Each row below holds a small network's activations on one input, seen along a few directions.
Each table varies a few parts of the input and shows all the possible inputs, shuffled.
Descriptions start from the smaller parts, as in this example, which fits no table here: one of 2 separate values, together with either a single point or one of 9 places along a line or (one of 5 places around a ring, together with one of 6 places along a line).
Shared parts are said once, and a part with two or three values counts as separate values.
(in the rows, 128 means zero)

Other details of the inputs shift rows strongly along three fixed directions, in all tables alike. That doesn't count.

Table:
x1: [ 85 147 145 133 123 131 152 125 136 108 146 116 128 178]
x2: [ 61  92 169 138 175 104 109 120 145  34 179 135  91 184]
x3: [111 110 122 143  82  85 158 105 195 119 154 184 104 212]
x4: [172  95 117 140 110  87 126 116 148 167  96 154 121  96]
x5: [128  59 142 130 193 171  66 137 110  84 156 127 117  86]
x6: [150 125 139 129 136 153 110 118  90 149 110  80 185 104]
x7: [ 97 214  97 100 149 172 174 175 101 124 143 101 109 129]
x8: [101 175 103 128 115 117 182 138 128 133 118 139  88 141]
x9: [134  76 154 121 179 146  48 120 106  86 174 115 147 107]
x10: [106 178 109 122 119 107 173 147 134 135 125 138  88 136]
x11: [104 128 126 147  76  55 154  96 179 124 147 180  90 194]
x12: [177 145 100 120 113 151 131 113  89 169 102  96 189 107]
x13: [102 236 110  78 130 178 153 171 101  89 130 105 122 140]
x14: [172  92 109 147 106  96 140 111 142 167  82 153 129 100]
x15: [161  80 128 148 102 116 134 122 161 176  93 149 134 110]
x16: [161  92 128 143  96 114 119 124 154 184 110 156 126  96]
x17: [172 105 127 140  98  75 112  94 138 161 111 142 150 122]
x18: [170 153  95 122 106 158 122 104  78 172 115 103 181  97]
x19: [ 65  98 190 128 177 112  92 144 163  54 189 124 103 182]
x20: [116 109 111 140  96  87 177 138 213 131 134 194  76 190]
x21: [137  56 170 147 127 101  63 105 153 124 157 147 138 126]
x22: [138  61 150 122 202 158  64 150 123  86 153 119 123  88]
x23: [168 165 107 123 111 124 119 105  71 170 104  94 176  83]
x24: [136 146 124 112 139 136 119 131 114 126 144 107 152 138]
x25: [ 92 149 142 121 141 130 156 164 155 125 138 125  98 148]
x26: [160 154 129 104 134 148  87 128  79 108  92 109 150  68]
x27: [114 126 131 134 142 165 147 142 115 133 113 110 128 114]
x28: [160  91 120 150  88 124 129 114 146 187 101 156 128  99]
x29: [ 95 200  94 110 148 184 191 163  98 118 125  98 118 141]
x30: [ 81 216 125 114 126 164 166 142  87 128 140  77 143 153]
x31: [167  89 106 153 101 105 143 102 135 165  84 157 126 100]
x32: [113 173 117 127 108  96 171 120 128 129 120 120 130 170]
x33: [120  90 187 112 178 171  36 142 110  58 139 113 137  85]
Description of these inputs: one of 3 separate values, together with either a single point or (one of 2 separate values, together with one of 5 places around a ring).
Q: Changing only the choice among 3 separate values turns x23 into x21. The same change can be made to x4. Which row results?
A: x25
Q: Which other rows does x10 become when the choice among 2 separate values takes its other values? List them by row number.
A: x23
Q: Which other rows does x7 become when the place on the ring of 5 takes its other values? List them by row number.
A: x5, x20, x22, x29
Q: Which other rows does x29 become when the choice among 3 separate values takes its other values? List them by row number.
A: x27, x31

Table:
x34: [156  50 125 146 148 150  97 112 126 124 127 143 138  97]
x35: [153  69 146 142 148 118  91 102 111 127 104 125 144  91]
x36: [ 97 173 126 112 153 188 154 157  98 123 126  82 138 134]
x37: [165  65 116 136 151 145  92 122 123 136 133 141 134  82]
x38: [ 98 144 153 135 106 111 146 126 151 127 134 125 125 164]
x39: [123 134 132 141  82  56 142 108 171 149 134 165 108 165]
x40: [161 170 104 107  64 114 138 125 150 146  94 169 118 125]
x41: [148 148 107 134  89 114 171 141 143 188  94 144 117 107]
x42: [172  91 132 120 131 142  68 125 127 106 106 162 122  68]
x43: [125 126 131 144  69 105 150 111 178 164 131 157 131 179]
x44: [ 93 168 121 120 155 141 149 134  96  86 141  96 130 156]
x45: [158 169 112 113  62 101 132 123 159 139 104 175 123 137]
x46: [164  69 115 140 153 124  89 112 114 125 124 138 124  80]
x47: [149  72 166 137 134 112  69 117 134 135 137 126 145  98]
x48: [159  74 151 133 144 128  84 129 126 145 115 124 137  78]
x49: [146  88 139 122 180 158  74 128 102 103 158 109 152  96]
x50: [118 196 102 112 152 215 167 164  60 151 100  61 157  91]
x51: [ 74 140 151 118 164 139 127 165 155  86 175 124  98 170]
x52: [160 154  75 139  86 124 182 108 112 176  84 134 135 119]
x53: [154  56 131 143 145 120  88  96 119 111 122 135 138 110]
x54: [ 66 126 154 118 158 116 120 141 164  61 206 145  89 199]
x55: [154 153  92 134  85  86 158 111 141 163 118 149 128 146]
x56: [161  59 129 136 142 148  93 105 121 129 128 133 154 106]
x57: [123 214 100 112 160 187 175 148  34 144  81  53 155  77]
x58: [112 154 137 125 117 110 148 149 148 138 130 126 116 142]
x59: [126 139 129 144  75  74 154  97 151 156 113 148 132 161]
x60: [151  60 151 145 139 144  81 116 137 134 127 129 156 111]
x61: [102 167 114 104 162 162 147 155 110 105 156 105 119 142]
x62: [ 77 150 140 124 150 125 133 124 113  71 164 111 120 178]
x63: [137 130 114 139  72 105 155  98 160 157 137 157 140 176]
x64: [129 166 110 114 119 152 156 151 128 164 122 116 129 129]
x65: [101 185 135 112 153 176 160 157  83 125 109  69 142 114]
x66: [151 153 105 141  82 132 184 130 128 192  75 129 136 108]
x67: [168  76 120 131 148 120  83 107 109 129 124 129 139  88]
x68: [ 52 113 177 124 160 114 110 155 186  60 206 149  76 205]
x69: [137  93 140 129 188 143  85 133  87 110 122 105 127  60]
x70: [157  76 141 134 152 109  83 112 117 133 116 130 132  80]
x71: [135 142 118 138  90  67 154 116 162 158 118 158 113 146]
x72: [132 136 130 145  75  97 166 122 164 166 103 143 131 151]
x73: [150 141  98 137  78 117 169 107 149 168 118 147 148 157]
x74: [ 68 143 170 103 135 109  90 144 170  27 180 165  79 185]
x75: [ 67 134 149 121 158  99 118 134 145  55 192 136  88 190]
x76: [115 191 105 106 160 198 155 174  76 146 119  77 138  92]
x77: [ 88 175 138 121 159 136 149 140  94  97 127  88 132 139]
Q: Describe the family of inputs behind these rows.
A: one of 4 places along a line, together with either a single point or (one of 2 separate values, together with one of 5 places around a ring)
Q: Changing only the place on the line of 4 turns x60 into x36. The same change can be made to x71. Which row results?
A: x70
Q: Changing only the place on the line of 4 turns x51 into x76. The same change can be made to x49. Which row results?
A: x37
Q: Which other rows does x66 become when the choice among 2 separate values takes its other values? List them by row number.
A: x41
